These are the activations of a small network on made-up records, seen along a few directions, one row for each record.
After each row come some of the record's fields: Y, M, H, S, Z, F.
A field that a record lacks is left out.
Other fields move the rows too, some of them a lot.
In the rows, 500 means zero.
Random noise pushes rows far along 7 fixed directions. That doesn't count. These rows show it; they differ only by the noise:
[517, 580, 669, 549, 698, 760, 353, 426, 321, 378, 550, 583, 600, 463, 424, 568, 446, 253, 542]
[350, 469, 511, 448, 279, 375, 410, 482, 532, 523, 520, 473, 515, 547, 499, 401, 474, 595, 430]
[377, 316, 568, 454, 225, 526, 389, 494, 485, 564, 561, 493, 746, 502, 414, 636, 484, 687, 564]
[707, 476, 441, 501, 508, 635, 449, 566, 417, 626, 441, 531, 597, 396, 578, 602, 540, 214, 494]
[463, 367, 451, 596, 284, 451, 185, 498, 449, 521, 460, 621, 466, 363, 433, 503, 585, 492, 362]
[575, 449, 530, 453, 529, 588, 367, 556, 484, 496, 337, 464, 416, 437, 419, 489, 523, 259, 338]
[520, 550, 489, 559, 494, 482, 461, 458, 456, 574, 554, 580, 562, 463, 560, 476, 506, 425, 527]
[525, 509, 506, 547, 562, 495, 596, 539, 426, 667, 484, 546, 471, 316, 589, 489, 525, 271, 444]
[635, 605, 520, 493, 603, 628, 567, 464, 436, 583, 580, 528, 715, 542, 599, 567, 457, 341, 658]

[503, 318, 542, 533, 526, 564, 469, 624, 508, 608, 399, 463, 499, 317, 374, 643, 572, 491, 446]
Y=y5 M=m2 Z=z2
[211, 346, 770, 527, 491, 654, 537, 506, 272, 537, 574, 552, 579, 191, 415, 646, 443, 362, 448]
Y=y9 M=m2 Z=z2
[441, 272, 428, 596, 360, 388, 342, 489, 547, 454, 348, 619, 262, 293, 366, 572, 618, 586, 301]
H=h2 S=s2 Z=z1 F=f2
[416, 335, 438, 524, 235, 415, 351, 527, 547, 560, 445, 549, 462, 506, 390, 502, 601, 668, 429]
H=h2 S=s2 Z=z2 F=f3
[311, 534, 454, 433, 250, 360, 490, 520, 518, 531, 599, 449, 498, 594, 601, 399, 479, 633, 501]
Y=y2 M=m1 Z=z2
[425, 361, 355, 367, 135, 491, 295, 527, 468, 326, 444, 466, 493, 436, 561, 542, 470, 494, 359]
H=h1 S=s1 Z=z2 F=f2
[455, 456, 537, 679, 615, 411, 464, 361, 556, 468, 512, 665, 447, 409, 378, 527, 539, 653, 534]
Y=y8 M=m1 Z=z1
[691, 474, 347, 586, 464, 481, 304, 503, 498, 462, 402, 583, 405, 454, 488, 502, 604, 441, 406]
H=h2 S=s1 Z=z2 F=f2
[458, 460, 572, 588, 525, 550, 629, 451, 426, 589, 627, 582, 687, 432, 518, 664, 479, 581, 679]
Y=y8 M=m2 Z=z1
[517, 485, 408, 684, 388, 356, 391, 418, 516, 594, 567, 676, 490, 463, 532, 521, 571, 644, 547]
Y=y8 M=m2 Z=z1
[229, 489, 619, 602, 416, 482, 369, 467, 316, 404, 547, 605, 274, 354, 479, 436, 485, 403, 327]
Y=y8 M=m1 Z=z1
[740, 494, 489, 383, 611, 563, 525, 515, 664, 589, 303, 407, 526, 634, 419, 513, 521, 362, 490]
Y=y9 M=m1 Z=z2
[614, 591, 493, 396, 535, 495, 369, 461, 660, 375, 409, 431, 488, 855, 382, 378, 503, 608, 491]
H=h2 S=s2 Z=z1 F=f2
[497, 459, 572, 496, 497, 703, 435, 525, 339, 340, 569, 485, 603, 546, 480, 694, 474, 504, 611]
H=h2 S=s2 Z=z1 F=f2
[616, 387, 444, 647, 530, 459, 619, 479, 537, 680, 441, 611, 394, 396, 467, 594, 611, 500, 528]
H=h2 S=s1 Z=z2 F=f1
[678, 522, 364, 359, 423, 294, 426, 489, 836, 560, 266, 372, 393, 789, 426, 308, 542, 586, 395]
Y=y9 M=m1 Z=z2
[424, 447, 600, 551, 522, 420, 616, 389, 637, 583, 549, 524, 605, 611, 369, 581, 486, 819, 659]
Y=y8 M=m2 Z=z1
[257, 576, 609, 476, 369, 540, 439, 359, 379, 346, 656, 585, 499, 569, 571, 502, 367, 476, 537]
Y=y4 M=m1 Z=z1
[652, 420, 453, 355, 320, 652, 374, 554, 520, 442, 439, 388, 593, 745, 459, 639, 494, 491, 543]
H=h2 S=s2 Z=z2 F=f2
[581, 437, 413, 541, 573, 470, 498, 530, 518, 400, 397, 527, 367, 382, 465, 553, 554, 485, 420]
H=h2 S=s1 Z=z1 F=f2
[522, 543, 282, 500, 248, 238, 641, 523, 561, 713, 539, 517, 445, 501, 785, 407, 521, 517, 484]
Y=y8 M=m2 Z=z1
[336, 574, 531, 459, 374, 513, 688, 490, 372, 567, 593, 516, 351, 519, 675, 448, 427, 266, 456]
H=h2 S=s2 Z=z2 F=f1
[515, 497, 650, 576, 748, 593, 683, 505, 455, 615, 480, 511, 484, 408, 426, 579, 506, 406, 545]
Y=y8 M=m2 Z=z1
[395, 392, 485, 608, 377, 450, 471, 471, 452, 405, 593, 565, 493, 492, 490, 619, 525, 733, 568]
H=h2 S=s2 Z=z1 F=f2
[185, 410, 669, 435, 231, 540, 512, 457, 393, 494, 657, 500, 592, 553, 479, 593, 402, 648, 558]
Y=y4 M=m1 Z=z1
[513, 523, 566, 416, 661, 586, 488, 495, 599, 409, 467, 394, 622, 583, 383, 516, 449, 549, 567]
Y=y5 M=m2 Z=z2
[625, 487, 592, 568, 674, 657, 502, 463, 462, 606, 536, 555, 728, 457, 417, 640, 511, 446, 654]
Y=y9 M=m2 Z=z2
[421, 535, 575, 557, 412, 539, 308, 444, 403, 502, 604, 569, 603, 529, 468, 483, 485, 518, 529]
Y=y9 M=m2 Z=z2
[469, 474, 616, 370, 553, 570, 445, 494, 545, 392, 372, 393, 456, 551, 381, 469, 433, 381, 389]
Y=y9 M=m2 Z=z2
[539, 437, 463, 631, 408, 579, 435, 719, 237, 636, 523, 532, 295, 382, 628, 537, 633, 324, 374]
H=h2 S=s2 Z=z1 F=f2
[570, 501, 373, 576, 516, 342, 435, 454, 658, 521, 490, 554, 522, 506, 499, 455, 561, 667, 544]
Y=y5 M=m1 Z=z2
[536, 545, 502, 530, 494, 475, 732, 575, 433, 821, 596, 510, 560, 471, 672, 457, 539, 382, 592]
H=h2 S=s2 Z=z2 F=f1
[590, 339, 471, 572, 538, 678, 282, 531, 389, 307, 457, 574, 547, 275, 391, 707, 561, 471, 470]
H=h1 S=s1 Z=z1 F=f2
[508, 319, 516, 446, 399, 511, 663, 496, 595, 660, 465, 501, 623, 469, 463, 717, 496, 610, 607]
Y=y4 M=m1 Z=z1
[521, 541, 314, 569, 469, 278, 474, 579, 550, 614, 430, 530, 315, 308, 641, 324, 592, 393, 327]
Y=y5 M=m2 Z=z2
[360, 634, 497, 559, 587, 394, 318, 386, 485, 280, 488, 615, 286, 367, 499, 273, 471, 396, 309]
H=h1 S=s1 Z=z1 F=f3
[584, 582, 453, 359, 475, 620, 619, 506, 486, 485, 510, 431, 610, 580, 611, 570, 416, 353, 580]
H=h2 S=s1 Z=z1 F=f2
[687, 284, 314, 469, 270, 417, 405, 566, 663, 645, 282, 511, 420, 467, 470, 617, 610, 516, 393]
Y=y4 M=m2 Z=z1
[547, 437, 461, 512, 540, 489, 728, 564, 484, 582, 499, 482, 462, 432, 543, 576, 534, 540, 542]
H=h1 S=s1 Z=z2 F=f2
[369, 683, 599, 612, 746, 425, 642, 426, 425, 442, 549, 563, 259, 439, 553, 333, 453, 365, 432]
Y=y8 M=m1 Z=z1

Which values does each new row have?
[243, 249, 665, 484, 414, 430, 595, 539, 516, 638, 414, 483, 452, 233, 343, 561, 510, 537, 354]
Y=y9 M=m2 Z=z2
[477, 399, 506, 615, 577, 462, 356, 497, 562, 544, 418, 582, 458, 317, 339, 508, 603, 553, 425]
Y=y5 M=m2 Z=z2
[375, 485, 418, 418, 380, 392, 717, 640, 445, 554, 564, 368, 454, 401, 652, 396, 480, 536, 439]
H=h1 S=s1 Z=z2 F=f2
[472, 640, 508, 377, 495, 488, 504, 474, 533, 403, 430, 433, 304, 670, 560, 366, 419, 335, 388]
Y=y4 M=m1 Z=z1
[377, 412, 598, 449, 625, 504, 775, 604, 457, 483, 515, 372, 505, 327, 479, 539, 464, 562, 488]
H=h1 S=s1 Z=z2 F=f2
[659, 814, 405, 611, 709, 375, 559, 412, 519, 537, 622, 593, 378, 679, 681, 300, 529, 473, 586]
H=h2 S=s2 Z=z1 F=f2
[426, 417, 482, 617, 341, 421, 466, 541, 412, 651, 554, 575, 466, 358, 540, 527, 559, 540, 457]
Y=y8 M=m2 Z=z1
[483, 520, 409, 428, 314, 508, 303, 603, 426, 392, 520, 409, 499, 545, 535, 364, 496, 505, 395]
H=h1 S=s1 Z=z2 F=f2
[493, 617, 476, 408, 390, 486, 580, 489, 508, 540, 597, 439, 590, 679, 643, 472, 406, 514, 596]
Y=y4 M=m2 Z=z1
[440, 406, 532, 482, 338, 570, 344, 506, 414, 427, 477, 519, 508, 456, 469, 585, 484, 447, 432]
Y=y8 M=m2 Z=z1
[501, 535, 584, 542, 591, 466, 396, 423, 594, 511, 445, 521, 449, 620, 343, 418, 521, 557, 482]
Y=y9 M=m2 Z=z2
[216, 558, 696, 437, 488, 560, 559, 396, 414, 378, 633, 501, 556, 540, 483, 506, 345, 531, 549]
Y=y4 M=m2 Z=z1
[474, 551, 534, 484, 431, 592, 256, 498, 464, 386, 552, 469, 582, 645, 455, 490, 480, 544, 532]
Y=y5 M=m2 Z=z2
[430, 401, 526, 509, 460, 369, 535, 475, 634, 541, 421, 482, 432, 510, 376, 481, 523, 681, 449]
Y=y8 M=m2 Z=z1
[477, 239, 609, 409, 415, 655, 575, 567, 482, 548, 419, 424, 664, 387, 381, 787, 478, 520, 533]
Y=y8 M=m2 Z=z1
[446, 503, 512, 510, 523, 473, 484, 537, 516, 524, 544, 465, 600, 444, 490, 488, 493, 576, 533]
Y=y5 M=m2 Z=z2
[329, 426, 696, 412, 532, 555, 578, 491, 523, 439, 479, 388, 548, 521, 345, 554, 408, 595, 497]
Y=y8 M=m2 Z=z1
[534, 562, 503, 593, 581, 494, 645, 525, 385, 731, 560, 585, 508, 312, 660, 486, 522, 249, 512]
Y=y9 M=m2 Z=z2
[480, 437, 494, 556, 510, 344, 646, 369, 705, 617, 483, 593, 478, 558, 425, 557, 518, 732, 604]
Y=y4 M=m1 Z=z1
[393, 563, 459, 478, 374, 400, 455, 482, 465, 447, 469, 534, 242, 486, 617, 370, 464, 339, 324]
Y=y4 M=m1 Z=z1
